These are the activations of a small neural network, seen along a few directions. Each row is one input.
In each table, some parts of the input vary, and every possible input appears once, in random order.
Descriptions start from the smaller parts, as in this example, which fits no table here: one of 6 places along a line, together with either a single point or one of 9 places along a line or (one of 3 separate values, together with one of 8 places around a ring).
Shared parts are said once, and a part with two or three values counts as separate values.

Other details of the inputs shift rows strongly along two fixed directions, in all tables alike. That doesn't count.

Table:
x1: [-17   4 -20   5 -40  13 -17 -39 -28  20  -2 -25]
x2: [ -6  16  -5 -18  -8 -15 -42  35  22  -3 -11 -11]
x3: [ -3 -26  -5 -13 -48   5 -10  -7 -29  -3  -1 -34]
x4: [-11 -27  -6 -32 -46  25 -21  -8 -14 -13   4 -17]
x5: [-12 -11 -10 -39 -48  21 -22  -9 -21 -19   7  -9]
x6: [ 41   6  37  19  36 -19 -23  29  13  17  53  24]
x7: [ -4 -22  -2 -13 -44   3 -10 -25 -25   4  -5 -34]
x8: [-29 -11 -22  -2 -40  11 -24 -16 -32  -1  16 -21]
x9: [ 23   9   9   3   6  13 -39   4   2   8  51  -6]
x10: [-31 -23 -41   2  -3 -19  48   5   1 -19 -41   0]
x11: [ -3 -15  -6 -25 -37  18 -11 -25 -12   2  -4 -42]
x12: [ 48  15  49  10  41   0 -16  36  17  12  40   3]
x13: [ -1  -4  13 -10 -15  -4 -10  10 -14 -14  12  23]
x14: [-37  17 -23  18  54  -7  53   6  25 -14 -36  17]
x15: [  2  -7 -24 -19 -38  17 -12 -36  -4  20  -4 -34]
x16: [-32 -17  -2  11  27 -26  59  30  25 -23 -28  34]
x17: [-20   2  -2   5  34  -3  59   7  37 -10 -51  35]
x18: [ -1 -18  -3 -28 -38  24 -17 -25 -17  -4 -10 -28]
x19: [ 35  16  32  31  38 -13 -27  23   9  13  56  26]
x20: [ 20  19  20  21  10   2 -36 -11 -20  22  36 -11]
x21: [ 34  13  37  -3  -5  -2 -34  -6 -22   8  27   9]
x22: [ 34  34  31  26  54   7 -26  27   7  16  46   5]
x23: [ 10 -11  20   0  -5  -2  -5  -6 -10   0  -5   5]
x24: [ 46  32  34  39  39 -11 -20  -1  12  34  38  22]
x25: [ 47  32  55  17  28 -10 -20   8   3  23  29  39]
x26: [ -2   4  -8 -30 -46  23 -15 -33 -17   3 -11 -14]
x27: [ -2  -9  -7 -21 -43  21  -8 -31  -6  15  -8 -36]
x28: [  1 -13 -24 -23 -31  13 -15 -30 -10   6   0 -40]
x29: [ 52  21  39  27  37 -17 -17   6  17  39  36  20]
x30: [-31 -19   0   8  26 -20  53  29  21 -29 -34  48]
x31: [ -5 -13 -29   2 -39   6 -18 -19 -32  -2   6 -31]
x32: [-24  10 -28  17  51 -12  55   2  32 -17 -35  19]
x33: [ 33  14   7   8  10  13 -35   4  -5  11  40 -18]
x34: [-21   7 -10  -6  35  -9  55  29  19 -35 -41  37]
x35: [-44 -25 -26 -17  -6   0  47  11  19 -28 -33   1]
x36: [-21  -5   1  17  27 -18  59   6  24  -8 -52  43]
x37: [-38  10 -18   6  23 -49  19  51  37 -22 -54  29]
x38: [ -9 -22 -26 -28 -39  15 -19 -12  -7  -2  14 -30]
x39: [-18  -6 -24   3 -36  11 -20 -16 -39   1   5 -32]
x40: [-34  -2 -25 -22   0   1  44  -9   5 -31 -50  12]
x41: [-59  -5 -44  -1   6   7  37   3   9 -24 -27   3]
x42: [ -4  23  -6  10   8  16  -6 -18   3  20   4  -9]
x43: [-19  -6 -18  17  40 -32  59   7  24 -10 -38  25]
x44: [ -3 -12  -7 -21 -51   7 -18 -10 -40 -14  -4 -12]
x45: [-18  -4 -26   6  44 -16  58  26  32 -19 -34  16]
x46: [ -6  -9 -25   1 -36   4 -18 -37 -28   4   2 -30]
x47: [ -3 -16  -3  -9 -51   7  -8 -31 -18  17  -8 -28]
x48: [ 47  38  30  27  47   3 -21   1  24  32  39  13]
x49: [ 49   7  57  19  33  -8 -22  34   0   9  33  26]
x50: [ 50  13  52   7  40   6 -23  35  12   7  34  17]
Each input here is: one of 2 separate values, together with either a single point or (one of 4 places along a line, together with one of 6 places along a line).
Q: The inputs of x27 and x47 match in every part but the choice among 2 separate values. If x14 is changed in the same way as x27 into x47, which row does it become?
A: x20
Q: The inputs of x9 and x19 match in every part but the choice among 2 separate values. If x50 is changed in the same way as x9 into x19, which row does it become?
A: x49
Q: Which other rows does x35 become when the place on the line of 4 takes its other values? List them by row number.
A: x11, x12, x27

Table:
x51: [ -7 -16  -8 -17 -27   4 -21   7 -14 -12   9 -15]
x52: [ -2   0 -18   4 -11   9 -16 -19 -12  11  13 -26]
x53: [ 45  11  51   1  14   5 -38  21  -9   7  47  12]
x54: [  7  -3  -3   0 -17  10  -9 -28  -8  19   5 -24]
x55: [  4 -18   9 -20 -31   5 -14  -1 -10  -3   1 -13]
x56: [ -7   5 -20  -4 -17  16 -14 -23  -8   9   8 -25]
x57: [ -2   0 -16   8 -20   2 -15 -22 -16  13   6 -25]
x58: [12 23 16 28 56 -6 26  7 17  7  5 26]
x59: [  4 -21   3 -18 -31  10 -12  -1 -15  -8   8 -10]
x60: [-34   2 -29  10   8  -4  43 -19   7  -8 -39  12]
x61: [  1   4 -10   7 -21   3 -15 -26 -17  17   4 -16]
x62: [ 43  16  46  -4  12   3 -48  28   5  11  41   6]
x63: [-30 -16 -20 -19  -5 -11  39  12  15 -28 -48  12]
x64: [  7  12  22   5  44 -12  10  41  27 -12   9  34]
x65: [  7   4 -10  -7 -18  10 -12 -27  -6  15  -1 -25]
x66: [-37 -18 -23  -3  -3 -19  35  19   5 -29 -38  13]
x67: [-36 -15 -20  -6  -8 -17  36  14   3 -25 -42  20]
x68: [18 15 15 29 54 -7 27  8 23 11  9 25]
x69: [ -4 -11   5 -18 -34   6 -19  -5 -19  -9   1  -2]
x70: [12 28 11 24 55 -8 16 14 31 12 -1 20]
Q: What do these inputs look like to the network?
A: one of 2 separate values, together with one of 10 places around a ring
Q: The inputs of x51 and x52 match in every part but the choice among 2 separate values. If x53 is changed in the same way as x51 into x52, which row does it become?
A: x58
Q: Which other rows does x63 become when the choice among 2 separate values takes its other values? List them by row number.
A: x65
